Each row below holds a small network's activations on one input, seen along a few directions.
Each table varies a few parts of the input and shows all the possible inputs, shuffled.
A made-up example of a description, with smaller parts first: line(4) and (point or (values(2) and ring(5)) or ring(11)).
Shared parts are said once, and a part with two or three values counts as separate values.
In the rows, 128 means zero.

A family of inputs:
r1: [105 148 136 208 125 137  86 127 154 121 208  91 119  25  49 148 165  99
 149 141]
r2: [154 172 123  79 182 118 165 143  79  93  80 155 147 166 102 121 124  88
 160 108]
r3: [140 104 124 187  95 133 109  88 156 201 122 120  89 135  87 157 142 149
  65  73]
r4: [ 79  94  82  94 136 153 104 146  75 132  63  92 147  91 187 110 130 169
 131 132]
r5: [148 121 140 134  98 170 160 149 164 161 158 141  56  67 126 159 131  69
 201 123]
r6: [136 171 173  84 175  83 160 140 109  53 107 124 154 161 105 143 177 117
 109 100]
r7: [112 109  76  73 153 142  99 127 116 132  74 126 166 132 166 108 103 162
 143 144]
r8: [ 55  74 121 114 128 145  97 147 103 115  62  74 175  98 173 139 174 167
  86 119]
r9: [147 156  98  76 161  80 154 161 116 126 115 164 167 178 157  81  94 142
 167 160]
r10: [103 123 128 211 137 126  70  77 155 135 141  99  76  93  47 147 122 148
  86  97]
r11: [149 184 125  64 170 100 166 167 105  89 102 162 172 175 138  99 101 138
 175 120]
r12: [127 143 141  90 157  68 141 158 154  89 125 143 203 177 148 108 147 149
 111 144]
r13: [146 136 109 188  70 175  86 105 138 216  85 146  70 131 104 149 111 159
 125  71]
r14: [110 161 129 206 123 163  79 135 125 140 181 103  93  24  45 139 121  86
 210 150]
r15: [129 174 138  70 177  68 172 156 133  60 123 150 190 173 119 124 160 138
 103 136]
r16: [ 78  98 121  93 138  93 112 135 122 104  98  78 180 135 179 123 162 167
  96 140]
r17: [112 130  80  57 147  88 155 154 113 115 123 130 180 173 164  87  95 163
 159 150]
r18: [127 130 106  91 147 100 121 136 157  82 114 136 219 170 149 113 140 173
 100 148]
r19: [183 106 134 149  87 164 176 116 145 224 127 132  84 136 124 150  89 107
 146 103]
r20: [145 116 157 155 103 132 150 123 200 121 181  99  86  72 122 164 134  76
 127 110]
r21: [168 106 170 151  77 146 144 106 186 172 110 121  85 112 113 150 145  97
  99  88]
r22: [115 126 100 209 142 143  89  88 122 175 158 112  69  91  56 140  82 151
 132 104]
r23: [164 100 174 134  76 191 125 108  59 107 187 207  49 179 211  94  92  67
 126 206]
r24: [140  89 186 156  68 153 150  79  87 107 227 167  96 181 202 119 132  91
  65 206]
The inputs of r5 and r20 match in every part but one. If r11 is changed in the same way as r5 into r20, which row does it become?
Answer: r15
What do these inputs look like to the network?
Answer: values(2) and (point or ring(5) or line(6))

A family of inputs:
r25: [153 134 129 107 113 156 161 133 121 132 134 149 112 145 172 108 104 103
 164 154]
r26: [105 105 118 202 113 185  65 112 127 174 107  94  81  73  91 159 131 151
 104 108]
r27: [138 141 116  70 156  94 164 132 114 120 104 152 155 201 131  99 117 139
 127 129]
r28: [ 83  98 108  78 175  74 121 142 110  69  76  98 215 151 155 121 154 167
  89 126]
r29: [142 135 177 148  94 136 160 116 125 114 213 149 111 134 137 120 120  93
 117 162]
r30: [157 123 127 184 114 144 110 116 182 167 138  99 103  72  72 168 125 120
 122  86]
r31: [140 128 109  82 128 107 135 144 119 132  92 163 157 182 164  98 117 148
 127 139]
r32: [103 126 112 171 105 160  71 123 135 162 117 113  77  70  80 143 133 134
 144 116]
r33: [112 113 164 140  78 140 129 114 125 131 199 157 108 130 168 116 129 108
 116 160]
r34: [140 118 115 168 115 156 107 136 170 188 127 101  96  58  77 153 151 116
 148  95]
r35: [105 104 165 163  78 149 117 101 109 134 194 129  95 148 176 122 138 115
  92 154]
r36: [138 127 150 151 107 141 149 122 122 129 202 149 110 131 151 113 118  85
 133 159]
r37: [157 157 162 105 122 143 165 128 120 110 142 162 107 157 161 121 108  99
 141 140]
r38: [ 99 125  87  52 196  76 140 169 107  73  96 110 223 138 130 109 143 158
 133 130]
r39: [ 88 142 105  49 210  59 149 156 122  49  93 102 231 166 120 121 140 153
 114 122]
r40: [ 83 121 104  62 176  66 126 154 120  66  85 111 211 135 145 111 149 172
 126 136]
r41: [149 149 187 144 108 136 158 114 120 101 215 175 112 148 133 124 139  80
 105 157]
r42: [130 164 144 186 131 140  97 115 131 124 132 136  80  78  47 147 133 108
 142 100]
r43: [109  90 122 199  98 168  88 105 163 186 107  80  82  82 104 169 152 153
  92  86]
r44: [144 139 105  74 137  93 165 132 112 126 112 144 155 187 138 110  99 147
 135 128]
r45: [147 120 131 119 104 157 140 110 101 133 116 136 107 163 206 121 119 122
 116 139]
r46: [172 135 146 111 119 139 175 114 113 122 138 142 116 149 162 137  94 113
 148 149]
r47: [146 149 125 197 131 146  91 115 131 146 132 106  88  65  57 154 104 125
 145 112]
r48: [146 124 132 104 104 155 138 125 122 129 122 157 111 160 194 108 112 115
 149 152]
r49: [150 145 163 185 121 133 115 121 172 141 127 129  94  76  63 159 153 114
 139  84]
r50: [123 138 100 174 136 158  94 126 128 166 126 105  77  65  59 145 135 113
 164 120]
r51: [139 115 110  96 123 114 133 126 101 141  82 142 152 183 173 107 130 153
  99 134]
r52: [118 104 116 172 101 154  85 117 185 176 116 107  83  78 102 152 150 133
 130 101]
r53: [148 130 105  87 151 102 154 151 108 141 105 158 147 170 149 107 109 138
 151 128]
r54: [ 78 143 104  60 198  58 138 170 125  58  91  88 246 144 124 116 135 167
 130 133]
What do these inputs look like to the network?
Answer: line(5) and (values(2) or line(4))
The inputs of r41 and r33 match in every part but the line(5) part. If r37 is changed in the same way as r41 into r33, which row does it become?
Answer: r48
Change only the values(2) part in r49. List by row number the other rows that result.
Answer: r42

A family of inputs:
r55: [ 97 151 148 129 144 106 118 135 130  58 150 101 152 109 132 125 138 130
 118 132]
r56: [121  96 129  98 131 124 136 127 108 110 124 127 161 159 200 110 119 144
 111 158]
r57: [173 146 122  94 103 143 165 124 133 150 109 169 104 185 178 117  92 116
 159 134]
r58: [125 158  89 131 177 105 120 148 125 130  93 100 143  93  46 142 120 139
 158 103]
r59: [139 125 164 229  78 192  94 103 173 180 179 116  34  35  79 162 143 100
 125  95]
r60: [111 120  61 106 170 129  93 138 125 160  47 103 147 113  94 132 113 164
 146 101]
r61: [136 137 152 117 135  91 167 146 138  79 161 128 176 128 129 129 140 126
 124 155]
r62: [118  93 145 243  27 206  63  86 153 215 170 105  39  52 116 153 127 115
 118 130]
r63: [160 161 143 116 138 131 163 115 125 111 160 159 108 179 115 138  97  87
 152 147]
r64: [109 140 124 122 164  96 133 135 119 113 122 106 139 126  81 138 145 126
 123 102]
r65: [114  97 128 101 131 113 105 138 126 106 114 145 176 137 162 102 160 145
 101 150]
r66: [138 151 148 121 123 114 160 134 112 101 178 152 130 155 135 113 118 104
 142 156]
r67: [145 113 130  83 129 135 165 125 113 144 123 159 120 190 193 105 116 124
 123 122]
r68: [105 103 108 103 143 106 112 138 114 133  64 122 162 132 131 125 164 169
  92 108]
What do these inputs look like to the network?
Answer: values(2) and (point or line(6))
The inputs of r68 and r64 match in every part but the values(2) part. If r67 is changed in the same way as r68 into r64, which row does it become?
Answer: r66
